A small network was shown many inputs. Here are its activations along a few directions, one row for each input.
Each table varies a few parts of the input and shows all the possible inputs, shuffled.
A made-up example of a description, with smaller parts first: one of 8 places around a ring, together with either a single point or one of 9 places along a line or (one of 3 separate values, together with one of 6 places along a line).
Shared parts are said once, and a part with two or three values counts as separate values.
In the rows, zero is written as 128.

Other details of the inputs shift rows strongly along two fixed directions, in all tables alike. That doesn't count.

A family of inputs:
R1: [136 131 108 117 103 138 127 152 157 132 106 105 103 120 158 118]
R2: [120 149 185 175 127  96 129  70 127  96  66 140 104 115 118 165]
R3: [132 113 147  72 204 108 163 133  94 185 225 149 159  97  87 134]
R4: [ 78 108 157 124 159 129 111 115 149 112 197 181 159 144  96 137]
R5: [131 144 152 165 119 106 150  88 144  71  65 129 108 110 121 160]
R6: [112 128  97  89 124 141 124 177 151 151 146 130 127 132 159 109]
R7: [ 57 109 155  84 175 130 154 140 171  98 177 196 176 118 123 144]
R8: [135  81  91  55 135 190 172 159 171 141 174  96 145 121  99  98]
R9: [ 69 116 171  97 174 132 103 121 142 105 189 194 163 126 108 147]
R10: [109 160 163 145 139  99 118 106  93 127  98 159 123 129 123 149]
R11: [162 168 164 149 123 112 143  46  92  88  52 140  71 118  45 166]
R12: [142 137  99 139  96 138 129 144 141 143 112 110 111 143 139 112]
R13: [184 128  73 173  82 133 101 142  96 126  92  76 112 151 148 109]
R14: [154 121  99 150  92 142 155 135 160 104  86  80 115 120 155 120]
R15: [139 131  82 107 100 140 125 179 132 145 112 103 118 129 169 102]
R16: [ 53 124 162  78 178 124 117 148 130 161 195 202 167 132 131 137]
R17: [107 146 165 141 131 107 137  95 149  84  90 156 111 109 116 164]
R18: [140 178 171 179 132  85  91  65  63  69  52 166 101 123 102 181]
R19: [122 127 139 161 113 124 157 100 149  88  93 130 128 123 117 145]
R20: [115 147 154 151 127 117 145  93 154  90 100 146 116 117 109 150]
R21: [167 138  77 157  84 135 138 147 118 128  75  91 116 140 152 112]
R22: [122 103  80 107 120 147 137 176 119 178 168 121 176 150 161  92]
R23: [153 105  94 137 102 151 107 151 149 129 142  77 121 135 153 100]
R24: [141 137  93 137  97 139 131 152 129 141 111 112 123 143 143 107]
R25: [161 135  98 140  81 129 117 156  98 157  71  77 101 124 176 112]
R26: [152 125 114 126 102 147  91 145 126 130 118  94 104 130 152 117]
R27: [ 84 135 147  97 174 126  92 139 114 126 189 191 163 143 109 132]
R28: [146 103  71  64 139 174 169 171 124 141 159 113 160 133 107  96]
R29: [170 128 105 156  89 138  98 132 131 125 110  75  94 137 144 109]
R30: [132 179 163 172 121  97 124  71 119  91  66 155  86 125  99 162]
R31: [159 120  71 134 110 144 101 168 112 138 135  91 135 150 160  99]
R32: [170 110  96 163  89 142 118 133 137 107 104  64 114 129 154 110]
R33: [144 125  83 124 112 137 128 174 109 160 112  94 139 135 177 103]
R34: [131 165 170 188 115  87 121  62  78 113  65 153 107 131  99 159]
R35: [145 134  80 119 106 130 131 165 121 128  93 109 122 128 167 115]
R36: [118 154 145 155 138 102 129 101  91 120 101 156 138 133 123 146]
R37: [224  93 113 134 120 115 183 121 109 159 123  22  99  69 127 128]
R38: [162 108 110 166  74 137 141 121 142 145  87  64 112 131 156 111]
R39: [116 104 105 118 113 153 150 156 177 134 150 115 146 135 139 107]
R40: [120 145 148 152 115 122 134 101 147 111 105 145 112 131 109 141]
R41: [ 65 119 158 100 165 124 127 126 129 163 201 196 174 150 109 126]
R42: [177 105 101  89 167 119 170 155  87 189 190  93 148  95 119 115]
R43: [150 130  68 115 107 139 136 179 132 139 109  97 133 134 169 102]
R44: [ 79 100 153 123 160 131 122 119 149 104 196 178 172 143 102 134]
R45: [115 119 107  98 126 141 118 173 134 181 156 115 138 140 169 101]
R46: [105 140 177 160 138 109 134  79 135 106 104 152 126 123 111 153]
R47: [142  85  94 141  89 152 155 150 152 148 124  71 147 134 164  98]
R48: [ 81  94 158  64 186 156 181 107 155  97 188 184 174 118  54 147]
R49: [157 110 106 162  88 137 148 129 143 123  85  62 121 124 166 114]
R50: [120 119  93 105 121 145 126 174 125 176 160 113 153 145 162  93]
R51: [ 66 108 168  98 178 134 115 122 143  93 187 194 178 124 113 147]
R52: [156 118  86 129 105 147  93 163 129 150 148  87 113 151 154  95]
R53: [181 101 112  82 161 126 162 152 105 205 198  78 123  94 117 110]
R54: [ 73 137 130  88 164 134 132 155 146 136 185 192 167 141 118 120]
R55: [ 62 128 151  74 175 132 134 147 171 132 196 197 163 132 115 128]
R56: [205  95 127 113 141 117 173 123 114 176 153  48 104  73 114 127]
R57: [109  74 100  96 119 161 148 188 166 152 153  94 166 121 188  99]
R58: [132 108 124 132 102 138 132 145 147 144 100  90 121 117 171 121]
R59: [142 135 106 129 104 142 136 142 162 132 115 101 108 130 146 111]
R60: [145 105 102 134  89 147 130 149 144 172 130  82 125 142 158  94]
R61: [138 179 177 174 125  90  83  68  70  80  60 161  88 124  99 174]
R62: [ 88 133 143 103 180 121 100 136 107 113 180 196 175 143 112 140]
R63: [142 164 162 161 120 103  83  87  89  99  79 143  86 129 113 159]
R64: [ 81 125 141 116 163 127  98 133 118 129 198 193 164 156  97 128]
R65: [ 62 129 157  95 176 124 122 134 136 155 201 195 168 144 117 127]
R66: [132 162 195 187 131  91  99  44 109  63  73 156  93 117  87 180]
R67: [113 149 163 145 134 108 141  93 152  87  96 153 114 114 111 158]
R68: [120 165 147 138 131 104 123 108 129 112  98 154 103 129 118 147]
R69: [126 155 172 170 122 102 120  77 121 114  85 138 101 126 115 150]
R70: [ 53 119 170  83 183 128 123 140 153 154 200 196 170 135 126 129]
R71: [114 155 201 196 133  82 140  44 114  65  44 154 108 108 103 186]
R72: [133 156 155 150 134 108  85  99 101 108 113 149 102 138 110 148]
R73: [130 154 144 157 135 110  89 102  98 105 120 152 116 143 106 141]
R74: [208  99 111 100 139 125 164 140 112 198 167  47 100  84 124 113]
R75: [118 178 183 180 137  76 120  64  66  88  46 176 108 114 110 185]
R76: [152 107 105 142 107 145 115 140 139 108 118  82 128 126 153 115]
R77: [148 164 119 165 112 109 136 107 109  97  64 130 109 130 127 142]
R78: [ 80 109 156  49 186 159 158 114 155 125 201 192 157 126  51 134]
R79: [ 79 122 148 115 163 127  96 126 128 132 203 191 154 156  97 131]
R80: [164 150  88 138  87 129 124 153 125 134  76  86  99 130 158 110]
R81: [195 133  84 115  92 156 153 128 101 130  75  71  91 125 100 107]
R82: [153 115 106 151  96 140  99 135 135 134 135  93 108 147 135 109]
R83: [134 116 110 110 125 150  94 158 140 141 161 109 127 138 146 105]
R84: [111  92  99  82 120 160 120 197 160 186 169 103 146 130 187  91]
Description of these inputs: one of 6 places along a line, together with either one of 2 separate values or (one of 3 separate values, together with one of 4 places along a line).
The inputs of R11 and R8 match in every part but the place on the line of 6. If R45 is changed in the same way as R11 into R8, which row does it become?
> R2
Which other rows does R3 become when the place on the line of 6 takes its other values? List them by row number.
> R37, R42, R53, R56, R74
Start at R19 and move only the place on the line of 6, one step at a time. The first step leads to R39. Which rows follow, in order?
> R40, R12, R24, R21
Which other rows does R43 become when the place on the line of 4 takes its other values? List them by row number.
> R21, R35, R77
Which other rows does R42 become when the choice among 2 separate values takes its other values? List them by row number.
> R28
Which other rows does R67 become when the place on the line of 4 takes its other values? List them by row number.
> R17, R20, R39
Which other rows does R25 become when the choice among 3 separate values takes its other values? List them by row number.
> R15, R61

A family of inputs:
R85: [164 160  98 183  78 108 125 127 116 123  33  90  90 129 169 124]
R86: [103 132 153 100 174 118 149 111 106 135 181 175 152 128  73 140]
R87: [148 156 184 171 147  90 122  50  99  96 106 141  99 117  64 162]
R88: [130 134 172 141 170  99 120  72 104  90 149 161 120 124  68 160]
R89: [149 113  50 119  94 169 108 185 128 137 131  90 138 158 173  80]
R90: [160 153 164 150 126  99 139  72  97 113  73 126  77 106  89 160]
R91: [178 139 123 156 105 111 150 100  90 138  73  90  81 114 107 144]
R92: [126 131 175 154 150  96 137  76 109 126 128 130 126 100 111 165]
R93: [205 117  73 133  92 147 138 145  98 145 109  55 102 122 130 103]
R94: [164  95  93 116 117 152 135 161 140 177 156  67 119 125 144  93]
R95: [ 62 122 159 120 153 135  91 129 148 112 186 196 171 154 107 127]
R96: [145  92  80  60 147 171 131 187 140 159 207 110 150 121 126  92]
R97: [174  73  77  96 106 181 202 168 201 132 134  45 137 108 139 100]
R98: [189 112  94 135  97 126 154 149 100 170  90  47 117 102 167 113]
R99: [126 154 177 125 163 106 134  78 105 105 133 167 110 113  62 160]
R100: [154  97  72 130  82 160  85 175 145 125 139  79 136 159 170  88]
R101: [171 143 165 159 122  96 145  86  88 120  61  94  94  91 129 158]
R102: [123 169 162 170 127 109  87  73 104  58  64 172 102 133  92 169]
R103: [ 64 134 126  85 155 133 119 166 161 140 175 182 159 138 150 121]
R104: [112 138 157 179  91 126 164  61 171  45  29 125  98 119 107 153]
R105: [ 53 135 159  94 169 121 120 157 149 128 176 195 177 133 149 133]
R106: [ 91 109  92  98 138 144 132 205 148 166 166 135 180 138 187  93]
R107: [122 106  97 128  91 162 100 170 156 152 139 104 132 154 167  98]
R108: [162 155 105 165  73 126 106 123 124 116  35  85  76 140 157 131]
R109: [175 123  95 124 103 122 158 142 109 168 109  74 111 106 145 117]
R110: [ 87 120 163  66 191 118 149 132 136 151 203 186 162 106 103 135]
R111: [ 47 111 161 116 163 119 114 146 153 125 195 196 177 139 148 134]
R112: [ 71 139 136  93 151 145 101 143 147 120 175 191 162 150 119 125]
R113: [102 110 154  99 171 123 143 121 141 158 199 151 151 117 117 134]
R114: [ 81 145 142 122 150 130 114 121 121 111 151 192 162 159 115 130]
R115: [135 107  81 133  84 157 109 184 164 159 136  81 123 144 197  91]
R116: [119 170 157 175 113  98 117  82  99  95  54 162 104 145 116 160]
Describe the family of inputs behind these rows.
> one of 2 separate values, together with either a single point or (one of 3 separate values, together with one of 5 places along a line)
The inputs of R114 and R86 match in every part but the choice among 2 separate values. If R95 is changed in the same way as R114 into R86, which row does it become?
> R87
Start at R89 and move only the place on the line of 5, one step at a time. The first step leads to R114. Which rows follow, in order?
> R116, R85, R106
